A small network was shown many inputs. Here are its activations along a few directions, one row for each input.
In each table, some parts of the input vary, and every possible input appears once, in random order.
Descriptions start from the smaller parts, as in this example, which fits no table here: one of 3 separate values, together with either a single point or one of 11 places around a ring or (one of 6 places along a line, together with one of 8 places around a ring).
Shared parts are said once, and a part with two or three values counts as separate values.
In the rows, zero is written as 128.

Other details of the inputs shift rows strongly along two fixed directions, in all tables alike. That doesn't count.

Table:
R1: [113 129 117 145 122 114 118  93 123 120 125 132 124]
R2: [ 94 107 123 144 152 134  73 134 171  98 137 123 153]
R3: [152 125 165 112 165 126 145 187 142 122 123 156 162]
R4: [174 136 170 109 145 133 190 163  78 148 115 155 142]
R5: [155 136 168 125 156 115 172 105  74 121 100 168 154]
R6: [ 81 104 118 146 149 109  66  85 157 110 121 136 156]
R7: [185 157 119 105 117 175 173 226 161 150 171 101 113]
R8: [141 112 166 125 146 112 166  94  48 146  79 159 135]
R9: [127 134 117 131 124 121 125 114 124 122 140 133 129]
R10: [ 86 130  60 151  94 154  69 102 181 136 167  83 101]
R11: [ 79 101 122 150 148 119  66  97 160 100 124 132 157]
R12: [174 149 116 107 110 175 170 230 154 153 160 100  93]
R13: [131 123 171 130 139 118 159  86  55 129  77 157 123]
R14: [129 145  89 133  98 143 117 166 179 124 171  98 103]
R15: [146 128 165 131 147 101 163  93  76 119  95 161 148]
R16: [ 83 107  92 153 112 125  83  46 121 132 116 105 114]
R17: [ 74 103 107 158 124 105  79  15  95 131 106 132 135]
R18: [168 140 146 114 128 119 170 169 114 129 136 138 127]
R19: [102 121 106 146 120 132 101  73 126 131 129 115 131]
R20: [183 150 145 100 115 158 184 202 126 138 139 111  99]
R21: [104 124 125 141 118 117 119  82 114 122 115 127 112]
R22: [ 82  99 131 143 153  89  77  60 132 118 100 154 165]
R23: [ 94 130  75 143  84 151  82 111 167 128 152  80  79]
R24: [ 85 107 129 148 124  89 102  26  84 118  96 137 124]
R25: [113 123  74 130  89 150  98 146 167 144 164  80  92]
R26: [ 99 126  69 141  92 156  88 128 170 141 158  81  89]
R27: [145 131 168 129 152 128 170 109  65 142  93 165 147]
R28: [171 136 154  96 146 120 161 209 159 141 137 149 149]
R29: [ 85 105 123 147 112 104  97  34  84 124  94 128 113]
R30: [128 135 125 129 117 130 136 126 127 127 130 121 105]
R31: [156 137 143 119 125 114 160 152 112 126 133 139 131]
R32: [162 139 148 113 126 132 170 157 116 128 128 125 115]
R33: [118 146  96 108 121 148  88 196 206 140 159  95 135]
R34: [129 127 151 132 144 103 143  84  78 120 106 164 149]
R35: [142 120 163 121 166 134 134 181 144 111 124 147 160]
R36: [157 150 139 121 136 140 164 160 120 129 136 144 129]
R37: [128 133  77 126  92 164 111 165 179 142 170  73  92]
R38: [166 149 167 118 149 131 186 155  88 129 115 167 143]
R39: [111 126 117 144 121 109 113  80 123 114 125 127 133]
R40: [157 136 130 103 138 136 136 222 187 133 159 128 144]
R41: [153 136 169 125 155 114 172 106  74 120 100 169 156]
R42: [164 142 139 109 113 151 166 174 124 134 133 111 103]
R43: [112 111 137 136 160 138  94 154 161 101 134 129 155]
R44: [156 135 148 111 122 124 167 160 109 132 129 131 114]
R45: [101 119  91 126 115 114  75 138 204 130 157 114 135]
R46: [ 84 133  85 124 116 134  55 142 200 134 149  93 139]
R47: [127 130 126 128 115 124 134 114 127 123 129 116 115]
R48: [139 121 166 122 133 112 160  95  58 133  85 151 121]
Each input here is: one of 2 separate values, together with either a single point or one of 5 places along a line or (one of 3 separate values, together with one of 6 places around a ring).
The inputs of R25 and R8 match in every part but the choice among 2 separate values. If R19 is changed in the same way as R25 into R8, which row does it become?
Answer: R7
Change only the place on the line of 5 in R3. List by row number the other rows that result.
Answer: R2, R11, R40, R45
Change only the place on the ring of 6 in R39. List by row number the other rows that result.
Answer: R19, R37, R41, R42, R47
Change only the choice among 2 separate values in R1. List by row number the other rows that result.
Answer: R14
Start at R28 and move only the place on the line of 5, one step at a time. The first step leads to R22. Which rows follow, in order?
Answer: R6, R35, R43
Change only the place on the ring of 6 in R17. List by row number the other rows that result.
Answer: R8, R9, R18, R24, R48

Table:
R49: [161 142 119 131 117 155 153 177 141 112 156 110 107]
R50: [ 88 112 120 155 144 119  92  50 105 116 113 143 157]
R51: [103 121 104 144 101 109 101  87 135 111 135 108 109]
R52: [130 119 170 117 151  80 145  82  79 134  77 174 160]
R53: [123 132 134 144 132 142 141  86  87 135 112 139 127]
R54: [ 87 121  75 154 113 146  71  85 162 121 157 100 121]
R55: [103 118  99 129 110 101  92  89 146 135 133 118 120]
R56: [163 140 166 131 145 133 177 138  83 111 108 151 130]
R57: [132 125 163 123 166 107 144 110  98 142  89 174 177]
R58: [188 153 158  94 126 134 181 232 153 121 154 129 124]
R59: [ 80  92 125 147 137 156  82 109 141 110 105  92 106]
R60: [ 83 117  77 144 119 124  63  99 185 136 150 111 143]
R61: [111 125 129 145 138 123 109  96 127  98 127 135 136]
R62: [105 126  96 152 118 144 101  90 127 127 139 112 125]
R63: [123 133 103 115 107 115 109 135 160 138 144 112 115]
R64: [105 129  71 132 104 141  83 120 179 144 162  92 119]
R65: [138 138  87 108  96 131 110 191 203 140 178  93 110]
R66: [151 151 118 125 122 166 149 174 138 137 152 114 120]
R67: [110 128 116 124 108 105 123  86 111 145 117 126 109]
R68: [188 150 152  99 131 150 202 194 100 167 132 136 123]
R69: [123 122 134 127 144 115 127  99 110 142 108 147 159]
R70: [ 82  93 119 133 127 151  65 113 135 154 102 100 119]
R71: [125 120 150 130 139  97 125 124 134 108 126 146 144]
R72: [166 137 155 127 139 152 185 142  79 142 119 146 129]
R73: [140 128 154 125 147 115 159  97  67 150  92 156 151]
R74: [ 90 119  85 156 115 132  71  92 169  95 159 103 120]
R75: [146 156  84 118 109 181 119 220 207 132 196  87 116]
R76: [168 133 172 111 138 111 178 156 100 118 119 151 131]
R77: [104 118 115 138 114 104  95  97 151 105 139 119 126]
R78: [158 149  86 112  73 158 144 216 195 129 196  72  70]
R79: [138 144 103 113 118 148 125 162 164 150 151 110 125]
R80: [164 138 162 118 167 141 172 184 113 129 129 160 164]
R81: [124  98 163 103 138 131 125 157 102 149  79 134 120]
R82: [190 155 171 102 165 157 195 237 128 135 140 157 158]
R83: [114  99 152 114 131 143 121 161 129 123  99 110 106]
R84: [100 125 104 141  94 115 108  82 132 116 133 109  96]
R85: [124 133 134 127 127 126 142  92  89 156 107 140 128]
R86: [146 143 118 110 127 143 135 173 157 148 144 122 141]
R87: [118  97 182 133 171 153 132 120  74 140  67 137 141]
R88: [128 128 131 118 132 103 119 143 156 136 127 142 142]
R89: [166 144 153 106 133 124 158 211 163 116 150 135 133]
R90: [148 145 127 123 135 159 146 164 135 132 146 128 131]
R91: [120 116 173 133 147  82 140  57  68 108  79 169 145]
R92: [140 124 158 116 131  95 167  94  63 148  92 156 126]
R93: [117 129 106 141 131 136 101 153 176  99 167 115 128]
R94: [108 120 106 151 123 130  99  92 139  99 143 118 118]
R95: [127 124 136 123 126  95 139  95  93 141 104 140 130]
R96: [104 120 137 131 129  84 121  53  80 136  86 150 135]
R97: [108 120  99 159 106 138 109  79 128 108 139 110 100]
R98: [190 157 148 108 135 161 185 229 143 115 159 127 115]
R99: [139 116 171 118 157  81 149 114  96 134  90 177 165]
R100: [140 129 169 126 135  98 162 100  73 116  92 156 132]
R101: [126 141 113 125 121 135 128 124 125 151 126 120 129]
R102: [ 91 126  77 162  94 144  85  78 154 107 152  93  90]
R103: [ 92 123 112 153 138 121  83 100 156  94 142 128 137]
The inputs of R61 and R52 match in every part but one. If R74 is changed in the same way as R61 into R52, which row does it become?
Answer: R65
What do these inputs look like to the network?
Answer: one of 5 places around a ring, together with either a single point or (one of 2 separate values, together with one of 5 places along a line)
Change only the choice among 2 separate values in R68. List by row number the other rows that result.
Answer: R85
List by row number the other rows that have the place on the ring of 5 in common with R50.
Answer: R53, R54, R62, R66, R72, R75, R80, R82, R87, R90
List by row number the other rows that have the place on the ring of 5 in common with R76.
Answer: R51, R58, R71, R77, R78, R83, R84, R89, R91, R100
Change only the choice among 2 separate values in R57. List by row number the other rows that result.
Answer: R60

Table:
R104: [118 146  69 137  88 127 107 107 162 137 172 104 106]
R105: [126 139  85 125 101 153 109 148 173 144 164  93 111]
R106: [103 124 114 147 123 103 114  43  97 134 110 138 137]
R107: [116 150  49 129  83 131  78 174 245 117 222  81 108]
R108: [116 102 157 146 146 109 132  55  68 113  89 152 139]
R109: [120 100 187 110 158  99 149  92  53 162  45 170 150]
R110: [143 124 176 110 139  77 170  84  53 151  67 169 142]
R111: [127 118 144 147 130  95 148  54  68 109 108 159 131]
R112: [ 75 122  46 127  67 129  45 112 212 147 167  60  85]
R113: [ 66 119 103 167 124  80  66  16 136  89 129 146 148]
R114: [192 144 181  96 156 149 207 203  80 159 108 156 147]
R115: [ 81 110 132 151 152 112  75  76 131 102 107 144 159]
R116: [103 107 125 157 126 103 115  43  90 108 110 137 127]
R117: [176 155 141 104 137 155 157 244 185 115 168 122 135]
R118: [126 127 145 120 120  72 145  62  74 146  90 159 128]
R119: [159 134 105 116 108 179 136 230 178 131 180  82  96]
R120: [164 133 177 118 152 172 185 181  82 137 101 136 117]
R121: [190 138 195  91 177 130 193 224 107 135 112 171 171]
R122: [124 143  96 134 114 132 103 164 199 104 176 107 127]
R123: [143 125 141 117 142 155 146 164 118 158 117 130 135]
R124: [193 143 192  92 171 122 198 211 112 130 118 171 168]
R125: [ 52  94 116 164 153 114  42  48 145 102 101 135 155]
R126: [189 172 116 113  96 169 192 214 141 125 178 106  81]
R127: [166 164  95 120  90 180 160 210 169 124 183  79  77]
R128: [129 124 167 137 149 144 155  98  56 123  84 143 126]
R129: [105 134  71 135 104 122  76 143 214 115 185  94 126]
R130: [200 152 194 105 150 160 227 190  64 129 105 150 121]
R131: [ 79  93 142 144 168 103  78  64 118 120  86 157 171]
R132: [ 93 121  73 115  84 136  70 145 188 156 151  74  95]
R133: [ 63  83 107 166 131 130  61  43 120 118 107 113 122]
The inputs of R112 and R110 match in every part but one. If R105 is changed in the same way as R112 into R110, which row does it become?
Answer: R106
What do these inputs look like to the network?
Answer: one of 5 places along a line, together with either one of 2 separate values or one of 4 places along a line
List by row number the other rows that have the place on the line of 5 in common with R114.
Answer: R115, R119, R121, R128, R132
Start at R109 and move only the place on the line of 4, one step at a time. The first step leads to R123. Which rows follow, in order?
Answer: R133, R120
